Each row below holds a small network's activations on one input, seen along a few directions.
Each table varies a few parts of the input and shows all the possible inputs, shuffled.
Descriptions start from the smaller parts, as in this example, which fits no table here: one of 6 places along a line, together with either a single point or one of 9 places along a line or (one of 3 separate values, together with one of 5 places around a ring).
Shared parts are said once, and a part with two or three values counts as separate values.
In the rows, 128 means zero.

Other details of the inputs shift rows strongly along two fixed directions, in all tables alike. That doesn't count.

A family of inputs:
r1: [103 153 142 132 106 123 124 120 139 125 105 125]
r2: [108 140 151 160 119 123 119 123 128 137 122 137]
r3: [145  84 133 108 142 121 143 137 123 133 160 134]
r4: [102 165 138 127 104 118 138 122 132 123 105 111]
r5: [182 102 126 106 134 132 145 119 117 124 144 142]
r6: [156  97 120 120 138 128 146 153 126 131 164 127]
r7: [157  92 133  92 143 134 141 144 146 107 139 117]
r8: [161  88 114  99 136 146 138 115 101 125 145 120]
r9: [101 151 130 153 135 111 110 139 121 139 133 134]
r10: [160 102  89  85 138 147 146 125 114 120 133 106]
r11: [102 148 145 150 133 104 116 133 115 136 131 141]
r12: [100 153 124 156 117 134 128 127 131 133 119 109]
r13: [ 89 150 120 147 125 129 121 125 126 132 120 108]
r14: [145  83 116 110 146 130 138 144 131 135 161 129]
r15: [134  98 133 116 129 117 161 167 161 125 170 128]
r16: [156 104 131  97 129 113 150 146 132 120 144 134]
r17: [113 151 151 160 124 110 122 135 119 135 130 141]
r18: [112 153 149 136 117 107 120 125 139 131 111 142]
r19: [112 161 131 139 122 108 116 140 138 131 117 136]
r20: [ 97 137 146 150 128 117 112 121 124 137 123 137]
r21: [113  83 136  94 123 127 160 150 152 122 152 114]
r22: [243 183  87 128 158 172  62  38  25 112  66 148]
r23: [121  84 120  99 120 135 157 157 177 119 146 113]
r24: [136  93 123  99 130 133 161 133 115 123 154 102]
r25: [156  83 137 115 147 143 142 144 133 115 156 115]
r26: [103 144 146 156 111 131 124 121 126 133 121 125]
r27: [105 165 140 141 105 124 142 119 130 124 117 114]
r28: [123 148 136 146 149 133  93 111 105 123 112 128]
r29: [157  95 121 111 134 133 149 142 148 127 155 134]
r30: [136  84 104  94 135 145 143 141 143 122 141 117]
r31: [ 99 148 146 137 141 122 106 131 136 120 111 126]
r32: [ 77 147 156 141 123  93 129 153 145 133 131 138]
r33: [154  86 121 120 137 135 145 146 136 135 160 129]
r34: [112 145 153 159 123 115 120 126 126 140 127 142]
r35: [144 153 100 132 139 142  87  96  98 133  90 143]
r36: [101 148 145 136 127 107 116 126 129 136 117 143]
r37: [150  88 113  98 130 136 142 142 154 123 138 127]
r38: [ 69 130 140 159 127 118 115 145 159 140 131 130]
r39: [125 147 114 157 123 149 105 110 116 133 108 128]
r40: [149  89 111 109 126 150 152 138 153 119 148 121]
r41: [117 159 150 151 121 108 127 131 130 128 126 145]
r42: [133 154 134 132 118 123 108 105 119 128  96 141]
r43: [153  87 117 113 131 142 147 139 154 124 149 131]
r44: [147 100 112  98 142 121 141 153 128 128 153 129]
r45: [105 139 132 164 124 133 111 129 139 139 119 135]
r46: [ 80 156 135 151 108 123 143 140 165 126 125 110]
r47: [147 174  97 124 121 141 109  95 102 124  85 117]
r48: [181 159  76 135 145 166  73  64  52 131  84 137]
r49: [ 98 143 143 136 124 115 114 122 131 133 112 138]
r50: [100 149 129 139 131 116 109 132 137 138 116 138]
r51: [101 155 142 151 109 126 137 122 119 131 121 110]
r52: [222 120  77  69 143 160 130  77  45 116 109 117]
r53: [ 85 147 145 144 117 107 124 149 171 135 121 134]
r54: [150  95 130 105 118 140 160 131 140 118 149 121]
r55: [112 148 150 151 115 121 123 118 140 130 117 142]
Description of these inputs: one of 5 places around a ring, together with either a single point or (one of 2 separate values, together with one of 5 places along a line).
Changing only the place on the ring of 5 turns r25 into r22. The same change can be made to r26. Which row results?
> r54
Changing only the place on the ring of 5 turns r5 into r34. The same change can be made to r40. Which row results?
> r39
List by row number the other rows that have the place on the ring of 5 in common with r38.
> r3, r8, r9, r11, r13, r14, r20, r24, r28, r48
Which other rows does r12 become when the place on the line of 5 takes its other values? List them by row number.
> r6, r33, r39, r45

A family of inputs:
r56: [164  34 117  87 149 134 163 177 179 124 186 134]
r57: [ 94 207 113 167 107 140 105  82  80 135  83 106]
r58: [167  45 141  66 146 104 174 177 161 120 185 143]
r59: [ 67 148 188 136  91  84 160 164 199 121 130 136]
r60: [ 53 135 190 167 103  94 160 163 167 136 158 120]
r61: [169  47 140  61 143 102 174 176 167 118 181 146]
r62: [190  93  69 105 152 182 113  87  68 127 124 111]
r63: [ 58 129 157 154 119  99 126 176 218 135 135 148]
r64: [ 48 120 160 178 128 108 125 178 193 143 156 135]
r65: [165  43 142  71 148 106 173 177 156 121 190 140]
r66: [123 205 152 173 113 117  97  87  84 133  88 144]
r67: [113 184 121 195 140 134  62 100  97 147  95 154]
r68: [198 119  75  89 131 168 143  86  60 119 123  98]
r69: [219 101 107 102 164 135 112 103  50 131 143 151]
r70: [ 59 141 191 156 101  91 160 164 179 128 148 125]
r71: [126 209 152 165 110 115  97  87  93 129  80 148]
r72: [ 56 127 159 160 121 101 125 177 213 137 139 145]
r73: [ 50 129 186 162 128  79 135 178 170 140 160 140]
r74: [ 40 150 152 135  91 109 165 162 190 122 127  92]
r75: [204 124  76  78 128 164 142  88  73 113 112 102]
r76: [ 41 133 146 134 107 117 134 162 218 124 114 113]
r77: [106 218 114 143 100 132 103  86 106 123  60 115]
r78: [160  30 118  96 152 137 163 178 169 127 194 129]
r79: [ 55 137 191 164 103  93 160 163 171 133 155 121]
r80: [117 199 151 183 114 120  99  85  73 141  97 140]
r81: [113 191 146 182 140 106  73 100  70 148 102 158]
r82: [ 25 120 147 164 117 128 135 162 185 135 142 100]
r83: [ 99 210 114 161 107 138 104  84  87 130  77 107]
r84: [110 221 112 133  95 128 103  86 116 120  50 120]
r85: [213  91  81 122 164 164 102 103  69 136 141 144]
r86: [173  53 147  69 122 119 197 163 159 111 181 122]
r87: [210 129  74  63 121 159 143  89  87 108  98 109]
r88: [101 194 110 158 123 146  72  87 118 129  61 128]
r89: [224 107 106  90 161 131 113 104  64 125 132 157]
r90: [108 180 120 200 140 137  63  99  89 152 101 152]
r91: [234 121 110  79 130 141 137  90  79 112 115 145]
r92: [ 95 188 110 171 128 151  72  86 103 133  73 122]
r93: [221  99  82 107 161 159 102 103  87 128 128 151]
r94: [ 36 147 153 144  95 112 165 161 181 126 136  88]
r95: [205 106  70  78 144 173 112  89  99 114  99 122]
r96: [142  37 106  73 138 153 171 162 174 114 169  98]
r97: [135  32 106  85 142 157 171 161 160 119 180  93]
r98: [161  40 143  80 152 109 173 178 146 125 198 134]
r99: [215  97 105 108 164 136 113 102  43 137 147 149]
r100: [ 97 190 110 167 127 149  72  87 108 131  69 124]
What is each input in this table made of?
> one of 5 places around a ring, together with one of 9 places along a line
Changing only the place on the ring of 5 turns r82 into r68. The same change can be made to r97. Which row results?
> r83
Which other rows does r89 become when the place on the line of 9 takes its other values? List them by row number.
> r58, r61, r65, r69, r73, r81, r98, r99
Which other rows does r99 become when the place on the ring of 5 takes its other values? List them by row number.
> r57, r62, r80, r90

A family of inputs:
r101: [115 147 125 157 138 132  94 115 107 138 113 134]
r102: [108 162 149 154 127 109 109 129 134 132 116 147]
r103: [159  97  93 104 143 155 134 119 105 125 138 111]
r104: [ 74 166 154 153 107 114 127 135 159 126 109 121]
r105: [126 154 125 149 134 129  93 118 125 132 104 145]
r106: [146 103 123 113 124 142 151 126 124 122 143 113]
r107: [129 109 138 120 119 121 159 143 132 128 153 120]
r108: [ 42 108 154 136 112 109 160 189 220 127 155 107]
r109: [140 102 123 109 129 141 149 127 116 122 143 108]
r110: [130 160 138 139 130 114 104 114 119 130 107 153]
r111: [149 108 124  95 123 134 148 127 137 117 129 121]
r112: [152  92 116 124 141 141 129 134 125 133 148 132]
r113: [116 159 113 133 124 134 104 111 132 127  95 130]
r114: [126 100 141 125 139 119 141 146 128 131 159 129]
r115: [132 114 138 102 118 113 156 144 145 123 139 127]
r116: [143 100 104 115 133 149 140 130 129 127 142 114]
r117: [148 151 114 135 136 134  88 103 110 131  95 151]
r118: [180  99 119 114 144 136 134 121 100 129 150 139]
r119: [140 161 123 137 126 129 115 101  79 132 111 127]
r120: [105 170 146 145 113 109 124 128 131 129 110 131]
Changing only one part turns r103 into r108. The same change can be made to r101. Which row results?
> r105
What is each input in this table made of?
> one of 4 places along a line, together with one of 5 places around a ring
Start at r115 and move only the place on the line of 4, one step at a time. The first step leads to r120. Which rows follow, in order?
> r107, r119
Start at r109 and move only the place on the line of 4, one step at a time. The first step leads to r106. Which rows follow, in order?
> r104, r111
